A small network was shown many inputs. Here are its activations along a few directions, one row for each input.
In each table, some parts of the input vary, and every possible input appears once, in random order.
A made-up example of a description, with smaller parts first: ring(5) and (point or line(9) or (values(2) and line(6))).
Shared parts are said once, and a part with two or three values counts as separate values.
(in the rows, 128 means zero)

Other details of the inputs vary at random and push rows far along two fixed directions, the same in every table; ignore that.

A family of inputs:
x1: [136 127 137 123 129 126 156 128 122 134 114 123 105]
x2: [150 150 140  83 142 138 200 142 141 147 100 122 105]
x3: [139 143 133 100 126 127 188 139 134 144 113 125 112]
x4: [120 122 151 114 145 125 132 125 105 122 110 131 113]
x5: [145 130 136 118 130 133 155 129 133 132 111 120 110]
x6: [118 130  96 154  72 122 106 154 147 103 167 126 183]
x7: [122 131  93 134 179 119  68 108 112 144 123 137 112]
x8: [138 147 141 100 122 130 203 158 133 136  97 124 105]
x9: [113 108 146 143 151 118  75  91 105 129 141 137 127]
x10: [123 134 135 112 135 123 157 133 112 121 110 130 115]
x11: [136 140  86 142  59 124 142 149 158 111 149 127 166]
x12: [119 131  42 167  95 121 108 162 157 140 161 140 175]
x13: [125 108 152 142 156 139  76  93 119 132 140 130 125]
x14: [131 132  96 161  57 124 119 150 161 113 157 129 169]
x15: [131 124 143 128 151 134  86  97 119 135 136 128 131]
x16: [119 100 150 146 143 125  89  92 115 136 135 138 115]
x17: [128 113 149 129 133 129  82 100 114 123 119 134 126]
x18: [118 125  94 161  82 127 125 155 161 115 179 125 174]
x19: [126 140 139 114 128 126 179 155 126 125 110 126 114]
x20: [130 148 129  99 137 130 174 151 128 120 111 123 126]
x21: [112 101 152 144 155 125  95 100 110 130 137 136 114]
x22: [118 108 141 149 143 120  95 107 106 122 133 129 117]
x23: [137 142 138  97 118 129 188 151 127 131 100 125 111]
x24: [130 130 141 121 152 131 139 134 121 126 122 119 118]
x25: [120 130  91 117 162 125 134 125 135 155 113 130 100]
x26: [126 116 154 131 146 135  67  97 108 121 125 129 130]
x27: [129 123 146 127 149 133  83  96 109 120 121 131 127]
x28: [129 119  92 166  65 129 118 139 167 122 174 129 168]
x29: [141 133 141 120 143 139 138 126 126 130 118 115 115]
x30: [142 154 137  79 131 130 225 155 126 135  84 125  96]
x31: [121 122 148 124 165 128  92 104 115 133 136 131 129]
x32: [117 120 156 133 157 127  89 116 112 122 124 132 125]
x33: [135 147  99 147  68 133 141 164 160 114 153 119 167]
Description of these inputs: values(3) or (ring(5) and ring(6)).
- Which of the alternatives is x3? => ring(5) and ring(6)
- Change only the ring(6) part in x8. List by row number the other rows that result. => x1, x3, x16, x23, x30
- Which other rows belong to the same alternative as x7? List them by row number. => x12, x25
- Change only the ring(6) part in x26. List by row number the other rows that result. => x13, x15, x27, x29, x33

A family of inputs:
x34: [123 114 155 110 174 126 121  98 102 152 100 141  89]
x35: [129 123  97 163 100 133  97 139 149 122 166 120 160]
x36: [133 140 126 137  77 128 157 149 141 111 156 124 166]
x37: [105  93 114 179 113 111  44  98 126 127 169 147 154]
x38: [117 129  89 159 104 121  99 146 136 113 160 124 162]
x39: [122  96 186 119 169 131  93  74  92 115 100 132  89]
x40: [129 120 158 108 187 139 114 103 119 145 110 133 102]
x41: [118 127 153  97 197 128 124 110 101 139  98 135 100]
x42: [119  97 141 150 160 131  19  63 108 137 142 141 131]
x43: [132 134 129 116 145 131 188 158 129 141 111 121 103]
x44: [160 163 121  78 138 143 222 165 148 148  91 111  97]
x45: [138 143 158 102 119 131 190 135 128 124 121 115 111]
x46: [128 135 120 150  69 125 125 156 149 106 155 124 175]
x47: [132 143 106 122 130 121 129 135 124 126 119 127 126]
x48: [131 133  83 156  73 116 139 147 152 128 147 126 147]
x49: [134 138 130 131  86 137 153 156 141 111 118 125 140]
x50: [127 147 109 100 135 126 161 144 131 132 113 129 125]
- What is each input in this table made of? => ring(5) or (values(3) and line(4))
- A walk changes only the ring(5) part. It starts at x39 and steps to x49. List the rest of the walk in order. => x46, x36, x45
- Change only the values(3) part in x37. List by row number the other rows that result. => x40, x41

A family of inputs:
x51: [116 104 167 144 145 139  35  74 107  98 145 121 136]
x52: [140 134 124 104 157 136 127 127 120 140  94 135 112]
x53: [118 111 130 168 168 125  26  94 113 120 160 131 142]
x54: [116 139  95 134 119 126 129 160 151 124 162 120 162]
x55: [117 114 141 121 164 127 145 126 126 153 119 135  92]
x56: [136 117 127 156  61 129 177 158 153 117 156 124 158]
x57: [116 134 142  97 178 128 144 144 115 140  93 132 102]
x58: [145 146  80 127 104 134 135 148 157 128 153 122 164]
x59: [138 122 117 144  57 130 171 149 168 106 148 114 141]
x60: [131 142 133 117 167 129 140 147 121 131  99 129 103]
x61: [128 128  90 168  90 122 137 151 157 132 160 126 137]
x62: [140 151 184  79 148 135 167 136 115 134  78 130 100]
x63: [124 116 127 117 155 135 146 114 131 155 113 140  99]
x64: [123  95 135 167 150 125  44  75 109 148 137 133 111]
x65: [140 143 136 104 165 137 139 138 116 142  83 122 102]
x66: [103 115 113 143 137 106 101 118 114 131 143 136 128]
x67: [122 115 157 126 125 135  90 111 114 100 114 127 123]
x68: [123  96 181 156 128 117  51  65 115 132 139 142 123]
x69: [124 133 129  97 172 137 142 129 123 142  89 139 109]
x70: [143 130  89 132  95 132 160 144 157 146 140 130 130]
x71: [132 126 151 119 109 123 180 143 111 115 122 126 128]
x72: [128 130 115 134 138 116 114 110 108 137 119 124 115]
x73: [125 126 124 151  67 132 131 162 132 100 146 128 175]
x74: [144 157 188  74 160 142 173 127 122 136  99 119 110]
x75: [134 129 168  86 147 129 180 120 108 114  88 117  82]
x76: [108 121  87 144 112 116 104 112 129 130 147 142 145]
x77: [116 100 167 161 132 135  43  92 103 105 164 131 165]
x78: [137 142  77 123  96 120 160 143 139 133 135 131 137]
x79: [126 141  81 128 110 133 138 148 161 127 154 126 166]
x80: [134 146 129 126  69 110 164 141 138 118 138 125 148]
x81: [140 150  81 146  97 131 119 152 155 124 161 112 170]
x82: [130 145 134 103 172 122 181 138 108 140  96 125  81]
- Changing only one part turns x65 into x72. The same change can be made to x60. Which row results? => x82
- What is each input in this table made of? => line(4) and (values(3) or ring(5))
- Change only the values(3) part in x71. List by row number the other rows that result. => x75, x80
- Which other rows agree with x59 in the line(4) part? List them by row number. => x55, x56, x61, x63, x64, x68, x70
- Which other rows agree with x53 in the line(4) part? List them by row number. => x51, x54, x58, x74, x77, x79, x81
- Change only the values(3) part in x67. List by row number the other rows that result. => x62, x73
